Each row below holds a small network's activations on one input, seen along a few directions.
In each table, some parts of the input vary, and every possible input appears once, in random order.
A made-up example of a description, with smaller parts first: one of 3 separate values, together with either a single point or one of 9 places around a ring or (one of 5 places around a ring, together with one of 6 places along a line).
Shared parts are said once, and a part with two or three values counts as separate values.
In the rows, 128 means zero.

Other details of the inputs vary at random and push rows far along two fixed directions, the same in every table; ignore that.

Rows:
x1: [150 155 113 110 126 125 130 160 161 152 114  96 120 149 156 130  94]
x2: [146 159 114 113 118 125 122 155 168 150 112  98 116 138 159 124  99]
x3: [123  92 164 140 144 160 142  87 138 111 149 144 134 108  79 105 164]
x4: [154 160 113 104 123 124 130 159 157 155 109 104 124 145 151 136  92]
x5: [118  95 162 151 136 151 134  82 134 108 144 147 120 107  84  96 163]
x6: [112 126 118 143 124 110 129 124  98 115 130 142 159 116 125 160 135]
x7: [106  96 155 149 142 155 131  75 141 104 139 144 125 112  84 110 161]
x8: [113 117 113 122 134 112 116 135  79 120 132 157 133 138 132 146 132]
x9: [151 160 110 118 114 122 124 149 159 151 105 102 110 141 151 127  90]
x10: [152 170 109 125 101 116 142 152 150 135 108  88 144 123 137 138  94]
x11: [121 105 158 166 138 130 132  94 137 116 140 138 156 101  88 133 157]
x12: [115 121 119 124 125 113 119 145  84 129 139 154 124 120 153 130 140]
x13: [147 161 112 113 101 125 135 153 151 139 107  89 105 140 151 116  95]
x14: [117 119 127 137 130 101 112 143  88 136 134 154 123 140 150 134 141]
x15: [132 132 154 126 127 180 143  83 220 116 125  78 120 114  99  98 128]
x16: [111 118 115 122 144 121 120 141  83 123 137 149 136 135 147 147 138]
x17: [108 120 118 130 129 113 117 130  83 120 130 149 126 134 145 139 140]
x18: [121 118 121 121 135 112 127 149  78 128 139 154 128 131 148 136 136]
x19: [126 116 117 124 127 109 121 142  80 125 135 156 125 133 130 132 135]
x20: [149 126 158 133 131 164 140  93 217 130 128  86 116 129  79  97 121]
x21: [116 122 116 116 139 120 121 137  82 125 133 159 140 131 140 152 136]
Description of these inputs: one of 3 separate values, together with either a single point or one of 6 places around a ring.
Changing only the choice among 3 separate values turns x1 into x18. The same change can be made to x20. Which row results?
Answer: x19
Which other rows agree with x16 in the choice among 3 separate values? List them by row number.
Answer: x6, x7, x8, x15, x17, x21

Rows:
x22: [147 118 162 124 139 177 148  96 212 128 133  92 108 129  85  85 127]
x23: [102  82 163 161 158 138 127  83 119 107 157 160 159 109  87 137 176]
x24: [ 91  77 152 140 154 152 123  82  99  96 153 171 125 119 100 118 177]
x25: [156 173 111 120  99 131 146 138 170 134 100  74 135 128 119 135  85]
x26: [ 93  87 150 152 151 144 129  80 106  95 149 162 154 107  90 138 171]
x27: [144 130 152 130 128 170 152  93 206 117 126  87 136 114  75 109 121]
x28: [107  88 153 155 135 137 136  86  96  96 154 164 152  97  77 125 172]
x29: [ 98  73 167 152 156 148 118  82 120 111 157 172 116 120 103 103 181]
x30: [150 157 125 115 118 133 129 147 187 151 111  84 104 148 152 111  97]
x31: [136 127 162 147 133 165 141  83 224 125 123  86 130 116  88 107 130]
x32: [130 125 114 120 130  94 109 164  80 151 129 162 114 151 166 137 126]
x33: [133 135 155 153 121 165 143  76 218 114 118  79 131 106  83 106 128]
x34: [114 130  96 103 139 107 106 162  71 139 127 160 116 153 177 151 122]
x35: [142 166 111 114 106 137 128 139 179 139 101  80  98 140 151 111  91]
x36: [143 165 111  99 104 149 142 139 168 131 104  77 103 134 144 110  92]
x37: [117 138 101 125 128  99 120 152  83 127 126 140 154 133 152 167 121]
x38: [134 131 120 136 129  93 117 153  97 146 127 150 143 135 147 153 125]
x39: [132 136 105 124 115  92 115 168  74 141 124 148 113 137 167 131 119]
x40: [136 135 105 122 133  97 124 165  82 143 129 150 146 136 150 159 117]
x41: [128 130 100 107 129 103 120 169  63 137 129 154 121 144 161 141 120]
x42: [131 138 103 120 126  98 129 164  75 134 126 146 149 131 146 159 116]
x43: [122 137 106 116 138 108 117 154  89 138 129 148 148 134 162 161 125]
x44: [ 96  80 154 133 154 150 125  94  94 103 155 172 127 118 108 116 176]
x45: [ 97  81 156 143 153 145 127  90 104 102 155 163 131 120 100 118 175]
x46: [ 95  83 158 153 140 143 130  83 100  95 154 158 130 110  94 112 179]
x47: [110  87 160 166 137 129 126  88 110 107 153 166 146  99  85 119 174]
x48: [ 96  88 160 168 139 140 137  74 109  91 153 152 159  95  75 130 177]
x49: [125 135  94 105 112 100 117 164  59 129 126 152 115 138 163 139 118]
x50: [112  90 156 160 135 133 143  91  96  97 152 160 154  96  77 125 170]
x51: [147 170 111 105 117 144 142 141 179 136 105  76 136 131 139 137  89]
x52: [ 98  91 156 156 140 146 137  80 101  94 151 159 154  94  87 127 177]
x53: [146 165 119 121 106 130 129 143 181 142 105  74 106 138 148 111  95]
x54: [152 164 123 128 115 123 132 144 191 148 108  76 133 135 141 134  94]
x55: [131 128 107 110 128  96 106 171  79 150 132 160 109 148 176 132 122]
x56: [100  88 164 170 143 138 128  79 115 102 151 161 148  94  93 122 180]
x57: [110 136  93 111 118 107 116 151  63 121 122 149 116 138 165 145 123]
x58: [128 128  99  99 135 103 108 171  72 146 132 161 115 152 170 143 119]
x59: [158 170 118 131 102 120 134 142 177 145 100  79 131 129 130 131  89]
x60: [152 165 124 118 117 133 134 145 190 150 107  81 127 132 148 129  95]
x61: [146 132 157 137 129 170 154  85 212 119 120  83 139 116  67 112 120]
x62: [146 164 119 112 107 140 132 141 181 142 104  80  98 135 151 106  95]
x63: [120 141 110 145 117  91 116 147  93 130 124 135 147 124 153 155 125]
x64: [126 138  99 113 114 100 120 160  65 132 120 147 119 142 157 142 118]
x65: [153 158 112  91 115 146 135 147 174 141 110  85 103 146 137 112  89]
x66: [134 142 105 139 113  85 122 163  79 136 124 145 141 125 153 150 118]
x67: [113  81 166 157 157 138 130  86 117 114 154 168 155 113  78 133 173]
x68: [130 137  98 112 113  99 123 165  60 131 126 148 119 136 160 136 119]
x69: [117 136  98 120 137 104 113 150  83 134 125 151 146 139 160 168 122]
x70: [119 132  99  98 139 107 109 170  69 144 129 160 117 150 183 147 123]
x71: [145 119 162 124 139 175 142  91 211 130 128  97 110 135  85  91 128]
x72: [150 157 125 104 119 142 129 147 186 153 110  88  98 145 157 106  97]
x73: [161 162 121 117 113 128 135 150 189 152 109  85 125 136 135 125  90]
x74: [109  83 159 151 137 135 120  94 107 111 154 168 116 112 101  99 173]
x75: [134 120 162 127 140 177 141  89 217 122 131  87 113 131  93  93 131]
x76: [135 126 114 119 129  97 115 170  83 150 132 156 113 145 167 129 124]
x77: [165 162 125 124 113 126 142 152 189 153 108  81 127 134 132 124  89]
x78: [110 140  93 127 117 100 122 144  67 117 122 145 147 124 151 164 123]
x79: [125 133  99 105 129 102 115 165  65 139 124 156 121 151 162 148 118]
x80: [144 128 163 141 119 165 141  89 213 126 121  86 105 122  86  82 127]
x81: [158 163 115 108 121 137 137 147 183 148 110  84 131 138 130 133  88]
Changing only one part turns x54 into x77. The same change can be made to x23. Which row results?
Answer: x40
Changing only one part turns x80 into x62. The same change can be made to x25. Which row results?
Answer: x52
What is each input in this table made of?
Answer: one of 2 separate values, together with one of 5 places around a ring, together with one of 6 places around a ring
Change only the place on the ring of 5 in x73. List by row number the other rows that result.
Answer: x27, x28, x47, x81
Change only the place on the ring of 6 in x58. List by row number the other rows that result.
Answer: x22, x34, x70, x71, x75

Rows:
x82: [161 161 148 162 107 145 172  98 245 133 102  48 168 104  73 134 101]
x83: [131 174  77 145  76  79 139 156  69 105 107  99 189 102 138 179  98]
x84: [ 87  40 179 184 180 101 102  99  52 117 179 226 155 117  90 146 207]
x85: [123 137  88  84 133 121 114 162  90 125 123 133 102 157 181 133 112]
x86: [123 154  99 111 113  99 109 175  89 138 117 136  87 149 179 115 112]
x87: [ 96  38 203 148 176 201 140  22 154  90 181 164 139 107  28  81 215]
x88: [167 147 160 142 116 158 144 108 229 142 113  76  98 131 105  82 105]
x89: [133 149 102  97 137 106 110 172  98 145 113 142 135 160 175 162 104]
x90: [152 152 157 125 142 177 151 105 251 145 118  62 129 127 108 113 106]
x91: [ 90  54 168 163 147 113 105  91  37 109 170 214 115 103 113 107 212]
x92: [121 137  92  95 106 107 109 159  76 136 124 149  85 154 179 124 115]
x93: [151 146 108 122 122  81 109 189 108 165 128 150 128 133 176 145 106]
x94: [117 165  68 123 112 108 134 145  85 122 100 119 184 109 140 200  95]
x95: [141 139 143  92 124 196 155 111 209 119 118  74  77 137 106  71 105]
What is each input in this table made of?
Answer: either one of 3 separate values or one of 11 places around a ring
